Each row below holds a small network's activations on one input, seen along a few directions.
Each table varies a few parts of the input and shows all the possible inputs, shuffled.
A made-up example of a description, with smaller parts first: line(4) and (point or ring(9) or (values(3) and ring(5))).
Shared parts are said once, and a part with two or three values counts as separate values.
In the rows, zero is written as 128.

Other details of the inputs vary at random and push rows far along three fixed directions, the same in every table; ignore that.
These rows show it; all are for the same input, with only those details redrawn:
[148 131  98 149 110  89  64 111 186  96 112 176]
[145 153  99 126 107  86  49 104 182  81 112 177]
[112 167 122 124  86 121 140 111  96 124 154 131]
[154 117  90 158 157 111 101 135 183 139 123 136]
[125 130 110 155 128 135 167 134 117 164 154 107]
[176 118  70 140 221 109  66 146 216 139 113 127]
[125 158 105 123 153 140 156 134 104 160 161  92]
[120 188 116  99  86  99  85  98 122  86 137 156]

Rows:
x1: [131 137 116 129 123 142 182 135  78 173 175 105]
x2: [144  79 150 185 142 136 167 162 142 151 130 101]
x3: [119 136 107 115 139 110 110 106 138 118 147 141]
x4: [149  77 103 199 140 126 170 153 174 176 142 121]
x5: [140 130 128 102 199 111  65 123 160  87 114 125]
x6: [111 144 161 118  76 128 145 102  92 109 101 156]
x7: [131  83 140 176 138 157 136 167 144 170 121 119]
x8: [166 127  76 139 213 117  92 147 191 149 124 112]
x9: [138  87 164 169  69 130 111 141 163 119 104 183]
x10: [120  96 171 171  52 148 144 134 118 137 114 165]
x11: [126  97 146 156 139 161 182 138 124 166 107 127]
x12: [120 173 105  69 130  99  69  92 125  82 144 163]
x13: [118 169 152  89 142 152 112 150 107 117 147 101]
x14: [119 195 123  74 150 150 139 130  96 149 180  76]
x15: [104 126 147 137  81 106 129 111 119 102  94 148]
x16: [ 98  89 131 138  61 133 192 122  75 107 138 139]
x17: [104 125 144 109 165 148 195 136  85 169 127  84]
x18: [146 124 147 123 151 136 158 152 136 148 106 119]
x19: [132 157 111  74 108  89  57  86 132  75 143 187]
x20: [158  92  83 173 166  99  76 121 209 130 108 158]
x21: [142 149 131 105 189 131  64 125 146  90 118 125]
x22: [115  94 142 168 153 169 164 154 116 168 140  97]
x23: [ 98 100 159 162  72 150 134 129 109 136 124 150]
x24: [161  97 130 148 191 146 155 160 156 174  94 107]
x25: [139 111 146 143  77  87  95 125 174  88  71 181]
x26: [128 106 112 164 148 146 145 124 138 173 151 106]
x27: [123 119 155 152  77 125  88 126 146  92 113 168]
x28: [110 166 152  64 165 149 157 118  82 135 126 104]
x29: [166  21 106 196 108 110 180 152 174 165 106 112]
x30: [128  84 113 168 138 125 126 115 170 151 144 137]
x31: [136 119 132 102 184 137 109 125 167 125  95 144]
x32: [102 195 127  97  89 129 135 105  83 121 163 112]
x33: [ 97 122 176 140  65 163 163 121  70 145 136 140]
x34: [132 180 116  92  83  96  88 106 129  83 143 168]
x35: [137  96 117 187  66  95 106 118 197 112 118 179]
x36: [124 115 124 113 168 104  97 126 168 107  89 135]
x37: [130 136 122 150  71 109  88 101 158 105 130 165]
x38: [137 172 131  76 169 118  99 134 121 118  93 108]
x39: [151 128 137 111 198 159 162 167 146 171 115  95]
x40: [104 154 124 125  72 119 144  96  79 124 157 151]
x41: [133 125 114 136  80 103 106  97 122 112 139 180]
x42: [119 162 162 104  79 134 132 114 110 102 103 157]
x43: [ 74 152 168  95  77 154 129 112  70 110 148 139]
x44: [162 129  93 116 194 137 148 159 135 176 164  97]
x45: [113 166 147 101  83  95  92 113 122  74  91 149]
x46: [124 104 106 173 130 127 138 120 149 158 138 125]
x47: [122  71 149 158 151 168 160 147 132 172 127 129]
x48: [ 96 123 171 156  71 138 174 114  63 120 142 118]
x49: [141 183 128  54 217 151  63 166 137 126 134  90]
x50: [161 106  97 117 134 112  98 147 167  83 102 143]
x51: [105 166 153  81 170 153 128 118  82 105 157  97]
x52: [105 123 116 135 138 133 158 117 120 154 162 108]
x53: [138 163 123  73 192 118  86 126 132 114  90 114]
x54: [147 136 147 128 149 129 102 143 151 102 128 124]
x55: [128 105 105  89 154 121 158 122  98 140 135  78]
x56: [125 190 151  77 171 142 124 137  69 115 149  70]
x57: [122 146 141 107 151 123 151 153 118 137 117  92]
x58: [149  88  97 184 140 128 156 144 154 171 139 133]
x59: [129  80 128 157  35 106 177 113 102 126 117 126]
x60: [106 139 127 103  70 131 160 114  58  88 134 127]
x61: [115 195 154  76 164 162 142 138  58 124 163  70]
x62: [125  57 124 173  40 107 179 103 109 130 111 136]
x63: [ 94 113 153 134 145 167 164 140  98 151 154 101]
x64: [149 122  95 105 166 139 134 154 119 118 120 100]
Changing only one part turns x21 into x54. The same change can be made to x23. Which row results?
> x49
Changing only one part turns x34 into x58. The same change can be made to x14. Which row results?
> x37
Describe the family of inputs behind these rows.
> line(4) and (values(2) or line(5) or ring(9))
Change only the values(2) part in x60. List by row number the other rows that result.
> x62
Change only the line(5) part in x3. List by row number the other rows that result.
> x12, x19, x30, x52
Change only the values(2) part in x16. List by row number the other rows that result.
> x55
Change only the ring(9) part in x47. List by row number the other rows that result.
> x5, x17, x28, x31, x36, x43, x51, x63
